A small network was trained on invented records. Each row is its activation on one of them, seen along a few directions.
Each row is followed by the record's values for the fields H, T, M, U.
Other fields move the rows too, some of them a lot.
In the rows, 500 means zero.
Random noise pushes rows far along 5 fixed directions. That doesn't count. These rows show it; they differ only by the noise:
[640 532 526 445 562 667 333 433 463 476 462 271 372 429 480 443 582]
[386 378 370 478 382 433 543 638 600 741 480 505 512 487 480 739 590]
[739 498 516 365 630 652 358 376 522 458 595 285 355 393 509 318 478]
[485 513 433 467 525 542 409 355 523 537 540 462 375 412 479 460 532]
[529 473 407 466 532 541 421 426 565 552 546 454 427 389 499 503 508]
[636 429 439 400 570 663 443 546 485 419 473 351 505 448 530 553 460]
[570 485 521 371 521 590 435 423 471 539 531 341 354 499 473 428 554]

[631 422 475 455 526 546 489 563 581 686 482 494 502 379 576 595 474] : (H h2; T t3; M m2; U u2)
[450 508 421 406 511 634 545 437 349 184 517 498 557 593 507 486 319] : (H h2; T t1; M m3; U u2)
[325 592 567 634 427 469 457 521 467 622 393 508 455 568 454 585 637] : (H h2; T t4; M m2; U u2)
[628 506 569 444 504 512 465 542 495 569 460 372 531 515 475 451 524] : (H h2; T t3; M m1; U u1)
[411 540 449 560 407 462 529 495 528 394 537 535 540 558 477 524 477] : (H h2; T t5; M m3; U u1)
[367 528 492 579 457 468 505 440 485 675 512 484 391 519 425 532 624] : (H h1; T t4; M m3; U u2)
[489 458 462 542 416 457 476 546 583 542 573 432 470 497 462 545 573] : (H h1; T t5; M m3; U u2)
[371 499 510 418 421 578 588 463 307 378 385 484 478 612 479 583 472] : (H h2; T t1; M m1; U u2)
[522 608 421 642 600 622 419 412 474 382 323 640 542 287 552 587 463] : (H h2; T t3; M m2; U u2)
[548 608 621 539 459 506 400 412 383 712 454 339 258 482 448 378 724] : (H h1; T t2; M m3; U u2)
[390 397 450 459 462 377 603 446 579 613 619 622 412 533 477 523 454] : (H h1; T t5; M m2; U u2)
[276 535 554 428 407 369 605 377 437 651 536 706 424 588 482 431 537] : (H h2; T t3; M m3; U u2)
[715 485 529 468 614 452 532 453 666 661 568 536 508 298 561 357 423] : (H h2; T t2; M m1; U u2)
[801 579 682 467 542 640 378 596 520 318 542 278 558 496 540 350 519] : (H h2; T t1; M m3; U u1)
[674 442 487 419 544 631 458 568 500 502 484 412 541 501 563 582 481] : (H h2; T t3; M m3; U u1)
[514 364 310 418 566 309 625 425 738 684 754 774 524 321 587 533 288] : (H h2; T t3; M m2; U u2)
[318 557 371 660 453 367 540 414 595 356 569 781 613 358 527 547 420] : (H h2; T t1; M m3; U u2)
[456 650 581 603 517 544 326 336 394 451 374 332 284 512 411 375 654] : (H h1; T t4; M m2; U u2)
[464 530 622 430 448 422 614 516 460 477 483 572 605 573 517 428 513] : (H h2; T t3; M m1; U u1)
[473 475 441 517 564 552 514 452 432 506 321 530 504 446 498 573 498] : (H h1; T t2; M m1; U u2)
[484 379 280 489 526 569 534 569 528 517 456 445 533 493 507 742 376] : (H h2; T t4; M m2; U u2)
[548 495 536 393 483 454 577 384 527 440 642 590 495 486 492 344 390] : (H h2; T t1; M m1; U u1)
[342 318 268 384 503 474 740 610 474 518 508 691 616 618 544 703 299] : (H h1; T t2; M m2; U u2)
[224 647 372 653 552 441 465 219 473 436 503 747 426 415 501 440 504] : (H h1; T t2; M m2; U u2)
[494 526 513 451 615 704 495 353 294 291 376 383 419 564 456 460 467] : (H h1; T t4; M m1; U u2)
[586 537 548 538 532 457 441 486 600 533 618 408 480 467 474 329 520] : (H h1; T t4; M m3; U u2)
[703 624 562 509 649 588 346 306 519 365 536 488 448 349 571 314 503] : (H h2; T t3; M m3; U u1)
[282 520 379 605 377 534 534 616 480 433 385 609 609 513 473 781 512] : (H h2; T t1; M m2; U u2)
[410 464 574 337 476 439 714 554 443 432 542 648 564 650 551 475 450] : (H h3; T t3; M m2; U u2)
[566 614 399 705 514 436 251 379 716 642 608 481 376 207 518 440 592] : (H h3; T t1; M m2; U u2)
[662 371 452 440 599 497 553 500 618 649 584 550 561 391 574 491 449] : (H h1; T t2; M m1; U u1)
[529 449 405 518 550 526 507 487 469 567 373 505 497 408 542 686 480] : (H h2; T t2; M m1; U u2)
[540 535 390 568 555 553 372 443 620 389 612 476 497 330 480 440 428] : (H h1; T t1; M m2; U u2)
[521 481 320 703 488 491 403 465 591 640 391 528 520 328 495 685 512] : (H h2; T t4; M m1; U u1)
[320 473 283 607 536 472 477 344 493 399 476 622 488 426 490 596 402] : (H h1; T t4; M m1; U u2)
[441 650 582 528 518 496 405 272 457 365 566 592 365 470 511 286 483] : (H h2; T t1; M m2; U u2)
[535 409 511 431 447 438 541 643 593 470 594 452 554 528 527 496 467] : (H h1; T t1; M m2; U u2)
[761 462 526 478 657 545 451 430 637 580 566 449 484 311 545 369 415] : (H h3; T t4; M m1; U u2)
[386 505 524 522 514 511 603 545 381 403 343 689 663 483 576 629 430] : (H h2; T t3; M m1; U u2)
[570 470 420 501 609 624 501 441 425 438 463 492 491 483 510 546 365] : (H h2; T t4; M m3; U u2)
[550 442 480 454 524 518 455 543 521 619 508 496 444 497 495 520 483] : (H h1; T t3; M m2; U u2)
[438 481 533 433 444 371 541 422 537 758 612 586 447 516 467 464 528] : (H h2; T t3; M m1; U u1)
[428 446 365 532 534 529 500 449 471 276 528 555 541 533 486 532 348] : (H h1; T t5; M m3; U u2)
[584 559 715 385 459 542 452 557 392 634 472 276 352 615 392 378 705] : (H h1; T t3; M m3; U u2)
[516 499 562 442 481 636 499 581 333 157 419 406 639 627 503 462 439] : (H h1; T t1; M m1; U u1)

Here are new rows. What are their fields?
[547 536 343 668 560 597 331 417 553 522 365 413 449 329 503 638 500] : (H h2; T t4; M m2; U u2)
[544 442 431 429 530 483 596 625 509 373 549 547 656 560 562 601 394] : (H h2; T t3; M m3; U u1)
[626 442 479 550 500 681 515 810 453 214 369 491 811 514 617 719 391] : (H h2; T t1; M m3; U u1)
[622 431 581 386 498 539 562 555 499 665 486 319 460 562 513 474 511] : (H h2; T t4; M m1; U u2)
[534 407 476 496 516 419 615 505 592 635 560 651 509 451 514 469 428] : (H h1; T t4; M m3; U u2)
[356 429 392 391 528 373 614 440 524 506 624 677 462 565 476 496 391] : (H h1; T t3; M m2; U u2)
[293 459 393 536 417 475 577 482 506 431 523 616 541 563 459 572 486] : (H h1; T t5; M m3; U u2)
[509 464 407 629 502 555 330 625 564 445 407 393 600 396 484 676 531] : (H h1; T t1; M m1; U u2)
[584 515 358 605 605 427 517 510 694 401 596 776 731 259 635 499 332] : (H h2; T t3; M m3; U u1)
[481 440 561 451 500 496 571 514 453 410 542 560 532 615 511 486 403] : (H h2; T t5; M m3; U u2)
[688 461 512 431 608 650 447 538 498 354 561 343 480 519 518 513 384] : (H h2; T t5; M m2; U u2)
[364 554 401 679 504 495 399 454 511 650 313 507 470 380 430 664 648] : (H h1; T t2; M m1; U u2)
[361 562 415 628 493 482 477 387 431 580 373 640 451 406 539 592 499] : (H h2; T t2; M m2; U u2)
[454 422 638 345 489 564 694 625 344 213 458 553 652 660 563 497 418] : (H h1; T t1; M m1; U u2)
[492 559 513 571 440 513 505 550 516 358 496 559 605 493 517 558 497] : (H h2; T t1; M m3; U u1)
[424 400 407 451 490 485 572 513 512 526 559 508 475 571 487 653 405] : (H h2; T t5; M m2; U u2)
[528 662 614 506 531 544 341 313 446 597 490 330 263 506 478 301 655] : (H h2; T t2; M m2; U u2)
[601 489 449 594 494 605 365 597 545 576 367 270 471 472 521 691 601] : (H h2; T t4; M m2; U u2)
[404 500 437 466 444 498 571 618 409 327 420 525 622 643 504 638 477] : (H h2; T t3; M m3; U u1)
[692 414 529 354 482 528 520 654 603 472 679 377 546 576 489 404 441] : (H h1; T t1; M m3; U u1)
[512 568 362 552 721 560 411 159 485 394 540 642 431 273 532 336 328] : (H h1; T t2; M m1; U u2)
[500 495 555 479 455 501 532 710 521 521 483 443 582 562 484 568 566] : (H h1; T t3; M m2; U u2)
